These are the activations of a small neural network, seen along a few directions. Each row is one input.
In each table, some parts of the input vary, and every possible input appears once, in random order.
Descriptions start from the smaller parts, as in this example, which fits no table here: one of 5 places around a ring, together with either a single point or one of 9 places along a line or (one of 2 separate values, together with one of 6 places along a line).
Shared parts are said once, and a part with two or three values counts as separate values.

Other details of the inputs shift rows strongly along two fixed directions, in all tables alike. That doesn't count.

A family of inputs:
r1: 0.62 0.35 -0.52 -1.17 0.71 -0.03 -0.12 0.15 0.61 -0.20 0.33
r2: 0.60 -0.12 -0.45 -0.49 0.02 -0.29 -0.27 -0.77 1.02 0.52 -0.19
r3: -0.06 0.67 -0.70 -1.04 -0.03 -0.56 -0.12 -0.15 0.53 -0.01 0.21
r4: -0.66 0.25 0.21 0.83 0.17 0.66 0.03 0.81 -0.52 -0.74 -0.23
r5: 0.27 0.19 -0.01 -0.94 0.46 -0.67 -0.44 -0.89 0.21 0.32 0.09
r6: -0.24 -0.32 0.78 1.28 0.30 0.65 -0.01 0.09 -0.25 -0.01 -0.61
r7: 0.47 0.12 0.32 1.15 -0.94 0.22 0.68 0.33 -2.03 0.50 0.37
r8: 0.37 0.28 -0.10 -1.03 0.32 -0.72 -0.45 -0.79 0.15 -0.07 -0.21
r9: -0.24 0.51 -0.78 -0.97 -0.01 -0.35 -0.15 -0.35 0.62 0.37 0.61
r10: -0.19 -0.24 0.63 1.27 -0.31 0.67 -0.21 0.21 -0.06 -0.27 -0.75
r11: -0.14 0.53 -0.57 -1.07 0.56 -0.54 -0.06 -0.20 0.32 0.35 0.37
r12: 0.48 0.31 -0.71 -1.00 0.61 -0.19 -0.04 0.19 0.69 0.02 -0.05
r13: -0.70 0.02 0.72 1.01 -0.06 0.25 -0.20 -0.05 -0.74 -0.36 -0.77
r14: 0.01 0.34 -0.75 -0.83 0.16 -0.17 -0.07 -0.24 0.86 0.55 0.68
r15: 0.24 0.40 -0.35 -1.09 0.83 -0.20 -0.06 -0.13 0.49 0.31 0.82
r16: 0.14 0.21 -0.51 -0.77 -0.35 -0.68 -0.46 -0.90 0.52 0.18 -0.35
r17: 0.22 0.29 -0.34 -0.75 -0.22 -0.86 -0.42 -0.80 0.49 0.19 -0.45
r18: -0.41 -0.19 1.03 1.07 0.35 0.64 -0.18 -0.07 -0.52 -0.02 -0.02
r19: -0.17 -0.29 0.67 1.16 0.13 0.65 -0.17 0.25 -0.32 -0.30 -0.89
r20: -0.55 0.06 0.09 0.97 -0.25 1.14 0.04 0.75 0.01 -0.48 0.01
r21: 0.40 0.33 -0.64 -0.76 0.34 -0.17 0.08 -0.02 1.03 0.34 0.37
r22: -0.56 -0.18 0.80 1.35 -0.19 0.50 -0.15 -0.07 -0.18 0.24 -0.27
r23: 0.88 0.05 0.09 1.18 -1.04 0.29 0.60 0.63 -1.90 -0.08 -0.06
r24: -0.61 0.04 0.20 1.09 -0.08 1.14 0.20 0.59 0.09 -0.19 0.30
r25: 1.50 0.42 -0.78 -0.80 -0.79 -0.96 0.49 -0.29 -1.11 0.63 0.25
r26: 0.68 -0.04 -0.28 -0.47 0.15 -0.46 -0.22 -0.67 0.99 0.53 -0.29
r27: -0.98 0.40 0.36 0.71 0.13 0.55 0.09 0.60 -0.70 -0.56 -0.10
r28: -2.55 -7.99 2.10 -2.47 -2.01 -3.34 3.18 1.50 0.70 -1.57 0.96
r29: 0.40 0.51 -0.61 -1.20 0.55 -0.31 -0.22 0.06 0.38 -0.45 0.33
r30: -0.27 -0.32 0.46 1.26 -0.44 0.85 -0.26 0.11 -0.03 -0.28 -0.65
r31: 0.25 0.52 -0.84 -0.93 0.01 -0.45 -0.18 0.05 0.72 -0.20 0.08
r32: -0.64 -0.26 0.62 1.34 -0.32 0.67 -0.20 -0.18 -0.15 0.23 -0.16
r33: -0.55 -0.24 0.84 1.24 0.25 0.47 -0.11 -0.03 -0.44 0.21 -0.40
r34: -0.38 0.10 0.60 0.83 0.59 1.11 0.22 0.70 -0.28 -0.44 0.44
r35: 0.72 -0.05 0.35 1.30 -0.76 0.40 0.76 0.44 -1.78 0.68 0.43
r36: 0.04 0.13 -0.42 -0.68 -0.20 -0.64 -0.45 -0.99 0.58 0.56 -0.05
r37: 1.96 0.08 -0.73 -0.53 -0.43 -0.56 0.69 -0.15 -0.62 0.98 0.41
r38: 0.14 0.15 -0.20 -0.78 0.37 -0.84 -0.36 -0.85 0.28 0.55 -0.29
r39: 0.90 -0.03 -0.15 -0.87 0.52 -0.32 -0.42 -0.50 0.57 -0.01 -0.34
r40: -0.94 0.35 0.64 0.64 0.36 0.76 0.03 0.47 -0.72 -0.40 0.58
r41: 0.42 0.28 -0.60 -0.88 0.78 -0.19 0.12 0.02 0.76 0.31 0.24
r42: 0.55 0.09 -0.44 -0.75 0.27 -0.77 -0.44 -0.55 0.41 -0.03 -0.72
r43: -0.83 0.14 0.47 0.94 0.44 0.77 0.19 0.62 -0.40 0.01 0.26
r44: 0.17 0.44 -1.02 -0.94 -0.11 -0.27 -0.23 -0.05 0.75 -0.21 0.19
r45: 0.68 0.13 -0.25 -0.91 0.36 -0.60 -0.52 -0.59 0.34 -0.25 -0.34
r46: -0.10 -0.28 0.97 1.12 0.40 0.81 -0.08 0.05 -0.32 -0.24 -0.23
r47: -0.47 0.14 0.26 0.98 -0.12 0.96 0.09 0.86 -0.02 -0.47 -0.09
r48: 1.09 -0.11 0.18 1.22 -0.88 0.57 0.70 0.72 -1.66 0.17 -0.06
r49: -1.07 0.38 0.14 0.81 -0.44 0.75 0.00 0.46 -0.41 -0.54 0.14
r50: 0.53 0.14 -0.48 -0.63 -0.18 -0.75 -0.48 -0.60 0.67 0.00 -0.58
r51: 0.45 0.06 -0.65 -0.65 -0.30 -0.57 -0.53 -0.70 0.70 -0.01 -0.48
r52: -0.16 0.58 -0.61 -0.96 0.11 -0.52 -0.10 -0.24 0.59 0.37 0.51
r53: -0.84 0.44 0.55 0.55 0.22 0.71 0.02 0.57 -0.78 -0.78 0.28
r54: -0.84 0.20 0.43 1.06 0.00 0.79 0.15 0.58 -0.14 0.04 0.40
Each input here is: one of 6 places around a ring, together with either a single point or (one of 2 separate values, together with one of 4 places along a line).
Changing only the place on the ring of 6 turns r3 into r54. The same change can be made to r49. Which row results?
> r14
Which other rows does r22 become when the choice among 2 separate values takes its other values? List them by row number.
> r54
Which other rows does r33 become when the choice among 2 separate values takes its other values? List them by row number.
> r43
Which other rows does r8 become when the place on the line of 4 takes its other values? List them by row number.
> r13, r16, r17
Which other rows agree with r41 in the place on the ring of 6? List them by row number.
> r2, r6, r21, r24, r26, r34, r37, r46
Which other rows does r7 become when the place on the ring of 6 takes its other values? List them by row number.
> r23, r25, r35, r37, r48
